These are the activations of a small neural network, seen along a few directions. Each row is one input.
In each table, some parts of the input vary, and every possible input appears once, in random order.
Descriptions start from the smaller parts, as in this example, which fits no table here: ring(8) and (point or (values(2) and line(4)) or line(9)).
Shared parts are said once, and a part with two or three values counts as separate values.

Other details of the inputs vary at random and push rows far along two fixed directions, the same in every table; ignore that.

Table:
R1: [ 14 -25 -72  56   3  14 -37  13  56  16  28]
R2: [-18  -9 -36  76 -15   5 -38  51  24  40  37]
R3: [-39   6  10  48 -16   2   1  22  -8   2  29]
R4: [ 44  54  68 -88  -3 -20  44   8 -73  33 -48]
R5: [ 78 -13   2 -56  76 -24 -46 -55  53 -12 -40]
R6: [-55 -25 -47  89 -47  25 -14  17   9   1  51]
R7: [-57 -34 -53  68 -27  17  -3  21  17   1  33]
R8: [-39  40  64  -2 -41 -11  71  45 -99  35  31]
R9: [-47  -3 -44  88 -16  17  -7  42  19  -2  64]
R10: [ 53 -17  10 -60  62 -11 -11 -91  48 -52 -46]
R11: [ 24   9   5  -1   2  11 -14  23   7  25 -10]
R12: [  7  12  45 -55  -2   6  17 -31 -26 -13 -22]
R13: [-34  -1 -11  33   5   3  19  32 -14  -8  35]
R14: [-47  -5   3  40  -5   1   9  34 -10   1  19]
R15: [ 37 -13   8 -47  77 -18 -22 -65  52 -49 -38]
R16: [  8  -1  33 -50  -1 -13  32 -42 -29  -1 -19]
R17: [  7 -19 -62  55   4  -8 -53  31  58  -3  27]
R18: [-47  -2 -40  91 -17  17 -10  39  16  -7  67]
R19: [ -42   22   38  -16  -55   -5   87   27 -105   37   31]
R20: [-32 -22 -24  75   6  12 -50   1  50 -24  19]
R21: [  48   17   59 -102  -20  -44   52  -16  -81   31  -34]
R22: [-44  -8 -11  19 -24  26  10  26 -11  -2  14]
R23: [-32 -22 -45  49 -12  33 -43   0  59 -17  13]
R24: [-41 -16 -58  70 -17  22   9  23  24  -6  46]
R25: [ 38 -10  28 -38  53   9 -39 -64  52 -56 -60]
R26: [ 14 -20   3 -23  55  11 -31 -37  62 -48 -55]
R27: [ 36  -8  22 -44  55   5 -32 -59  62 -46 -61]
R28: [-23 -11 -69  64 -41   3 -28  32  18  39  27]
R29: [-17  -1   6 -17  -5  15   5  -9   0 -10  -9]
R30: [  4  -3   2   2   1   7  19 -23 -12 -22  12]
R31: [ 45 -25 -22 -39  17  -7 -61 -29  63 -16 -46]
R32: [ 40 -10 -29 -33  25  -1 -63 -36  61  -3 -51]
R33: [ -45   37   61   -5  -35  -12   75   48 -100   33   28]
R34: [ -4  44  43 -16 -62  -6  56  81 -91  47  14]
R35: [ 51  -2 -29 -20  54 -23 -53 -30  56 -10 -30]
R36: [ 70 -15  21 -70  58 -44 -51 -52  53 -20 -71]
R37: [-15 -24 -59  65 -35  10 -27  31  19  44  39]
R38: [-45  -5 -37  94 -18  20 -15  37  10 -12  66]
R39: [ -35   36   58  -15  -64   18   64   35 -109   22   30]
R40: [  3  12 -44  29 -26  -1   8  32 -10  33  24]
R41: [ 48 -23 -18 -33  31   7 -60 -36  61   1 -39]
R42: [-14   8  16  -3   7  15  10   6   5 -15 -14]
R43: [  25   22   68 -100   17  -20   92  -27  -86   -6  -27]
R44: [ 10 -28 -76  50 -11   0 -37  20  58  -1  21]
R45: [ 37  46  72 -82   6 -44  37   0 -78  40 -39]
R46: [ 33  32  72 -95   6 -20  86 -35 -82  -1 -19]
R47: [ -35   26   47  -11  -61   -4   81   20 -106   33   35]
R48: [ 36  -7  25 -41  54   6 -35 -62  59 -51 -59]
Description of these inputs: ring(6) and (values(3) or line(5)).
Changing only the ring(6) part turns R40 into R4. The same change can be made to R1. Which row results?
Answer: R11
Changing only the ring(6) part turns R31 into R21. The same change can be made to R23. Which row results?
Answer: R16
Change only the values(3) part in R28. List by row number the other rows that result.
Answer: R21, R37
Change only the ring(6) part in R48. List by row number the other rows that result.
Answer: R3, R10, R12, R18, R47
Change only the line(5) part in R10. List by row number the other rows that result.
Answer: R24, R30, R43, R46
Which other rows agree with R5 in the ring(6) part? List them by row number.
Answer: R9, R13, R15, R17, R18, R35, R38

Table:
R49: [ 11  11  63 -68  39 -24  26 -77 -16 -30 -36]
R50: [ 38 -22 -39  33  48  21 -91 -38 116 -45 -32]
R51: [ 44   9  19 -79  34  -9  22 -37 -20  10 -33]
R52: [ 12 -41 -58  57  23  18 -87 -30 112 -12   4]
R53: [ 16  29  33 -34  17   2  10  12 -24  12  -5]
R54: [-25  26 -16  28 -43  18  46  58 -60  43  61]
R55: [ 40 -26   5 -44  48 -40 -33 -59  48 -18 -59]
R56: [ 35 -11  13 -47  50 -26 -29 -35  51 -28 -69]
R57: [  0  -2  29 -43  21   4  43 -49 -16 -34 -20]
R58: [-25  25   4  51 -41 -13  40  58 -71  38  64]
R59: [ 10  -7 -23  47  -7  10 -37  -9  34   2  18]
R60: [ 11 -47 -80  42  12  27 -81 -30 114 -35  -2]
R61: [  5  25  46 -29 -28  -9  41   3 -67  49  -8]
R62: [ 50   2  52 -83  20 -21  -9 -58 -10  -7 -42]
R63: [ 28  -6  37 -75  16 -32  -2 -38 -21   1 -39]
R64: [-37  27  13  39 -54  27  31  75 -49  49  36]
R65: [  3  26  32 -20 -19  -9  13  24 -44 -10  -3]
R66: [ 34   1   6 -31   8 -24  20 -17  -6 -23  -8]
R67: [-42 -21 -50  64 -35  -1 -33  29  18  17  22]
R68: [ 29  15  65 -69   3 -43  42 -12 -57  11 -11]
R69: [-27  23 -15  64 -39   7  13  51 -47  39  65]
R70: [-11  -6  47 -21  26  20  18 -15 -18 -35 -16]
R71: [-54  26  29  16 -11  16  32  16 -25 -13  22]
R72: [ 19 -11 -18   5  32  -3 -40 -23  38   4   3]
R73: [ 46  10  49 -83  58 -26   8 -28  -4  -7 -56]
R74: [ 19   6  30 -33  18 -19   1   5   7 -15 -19]
R75: [ 34   0  41 -74  15 -31  -3 -39 -20  -8 -29]
R76: [-42  19 -12  29 -80  18  49  58 -69  46  36]
R77: [ 57  21  22 -67  31 -11  21 -41 -24  -9 -23]
R78: [ 72  14  38 -80  27  -8  16 -62  -9 -17 -41]
R79: [-18  24 -16  40 -42   1  55  59 -64  25  61]
R80: [-60  18   3  28 -38  17  63  18 -47  -1  45]
R81: [ 23 -42 -54  29  33 -10 -93 -48  97 -47 -17]
R82: [ 41  49  66 -67  22 -13  34  -5 -63   4 -23]
R83: [  9   7  12 -28 -16 -17  44  16 -34   4  13]
R84: [ -2  13  23 -54 -33 -12  52  16 -71  19   0]
R85: [ 43  25  51 -79  -5  -2  52 -21 -53  16 -15]
R86: [-36  17  -6  66 -75  11  12  54 -51  31  61]
R87: [ 13 -10  59 -54  36 -11  23 -62 -26 -30 -31]
R88: [ 23   3  -9  14  37  -7 -28   0  36 -24  -8]
R89: [-24 -11 -60  66 -36  30 -10  28  27  26  24]
R90: [ 14  11  17 -27  31 -16   4   2   0   5 -35]
R91: [-41  29  16  35 -66  24  23  76 -53  30  44]
R92: [ -4 -16 -56  30   9   1  -7   7  32   7   3]
R93: [-13   2   0  15  -8 -16  18  28 -30  36  25]
R94: [ 39 -11  15 -59  46 -13 -48 -41  52 -43 -54]
R95: [-19  15 -13  18 -55   1  34  42 -55   7  42]
R96: [ 27  17  43 -88 -11 -20  49 -12 -64   0 -15]
R97: [  1 -46 -77  62  43  -7 -80 -25 106 -10 -11]
R98: [-46  29 -16  57 -36  20  16  76 -37  48  34]
R99: [ 31 -13   8 -56  44 -16 -46 -43  49 -32 -75]
R100: [-24  15  49 -16  10  11  37  -7 -29 -25 -13]
R101: [ 59 -13  -3 -51  29  -3 -32 -68  42 -43 -44]
R102: [-27 -39 -28  36  11  34  -4 -17  29 -38  17]
R103: [ 13 -28 -33  -6  15 -11 -12 -12  44 -14 -12]
R104: [-14 -13 -24  30  -9  22 -46  18  45  -2  -7]
R105: [ -6 -24 -51  27  -3  -6 -11   5  41  -5  -4]
R106: [-57  -9 -31  73   8  28 -28   3  62 -37  17]
R107: [-25  -6 -47  87 -29  32 -55  39  48 -15  29]
R108: [-43 -13 -16  42  11   7 -19 -30  40 -23  22]
R109: [-62 -29 -44  96  -9  22 -24   2  44 -19  39]
R110: [-53 -21 -54  61   2  28 -15 -17  59 -34  34]
R111: [ -1  18  84 -61  18   4  56 -18 -63 -25 -29]
R112: [-21   9 -18  19 -29   1  48  50 -46  37  39]
R113: [ 23   7  14 -39 -10   7  29  -9 -22  22 -10]
R114: [ 20 -35   6 -38  54   9  -4 -77  40 -60 -39]
R115: [-66 -11   6  68 -39  27  31  36 -51   8  62]
R116: [-45 -12 -40  59 -29  16 -34  55  26   4  22]
R117: [-21 -38 -52  62  -1 -10 -45  13  61   3  19]
R118: [ 21  22  68 -76   9 -30  45   9 -51   8 -35]
R119: [ 23  19  60 -74 -13 -24  29 -28 -64  26 -39]
R120: [-28  29  15  29 -44  20  26  57 -42  44  12]
R121: [-35  30   7  41 -33   6  38  84 -52  33  52]
R122: [ 13 -15 -22   3  31  -3 -37 -21  34  15  -7]
R123: [ 57 -18 -11 -56  62 -18 -16 -56  49 -29 -35]
R124: [  8  19  -1 -26  -5   0  36   4 -42  31  -6]
R125: [ -8  -2 -28  30  18  18 -37  22  40  10   1]
R126: [ 33   4  30 -44  31 -31  10 -23 -17   8  -9]
R127: [-34 -14 -64  83 -10  13 -40  27  33  33  31]
R128: [ 22 -52 -70  13  28  19 -79 -48 114 -33 -31]
R129: [-46  12 -22  26 -70   5  45  61 -64  35  35]
R130: [ 12  24  50 -23 -24 -38  49  14 -75  14  16]
R131: [ -5  19  16  20 -19 -10  17  43 -23  -6  17]
R132: [  7   1  29 -31 -18  -8   4 -10 -30  23 -10]
R133: [ 27 -27 -38  27  43  25 -86 -28 117 -31 -26]
R134: [-28 -26 -54  83 -23  24 -46  23  50  28  34]
R135: [-43 -11 -51  82 -36  31 -46  47  43  10  12]
Describe the family of inputs behind these rows.
Answer: values(3) and (line(5) or (line(4) and ring(6)))
Changing only the values(3) part turns R100 into R57. The same change can be made to R91. Which row results?
Answer: R60
Changing only the values(3) part turns R106 into R80. The same change can be made to R88. Which row results?
Answer: R79
Change only the ring(6) part in R52. List by row number the other rows that result.
Answer: R62, R68, R72, R75, R126
Change only the line(5) part in R115. List by row number the other rows that result.
Answer: R49, R87, R108, R109
Start at R119 and move only the line(4) part, one step at a time. The first step leads to R132. Which rows follow, in order?
Answer: R62, R86
Change only the values(3) part in R70. List by row number the other rows that result.
Answer: R102, R115
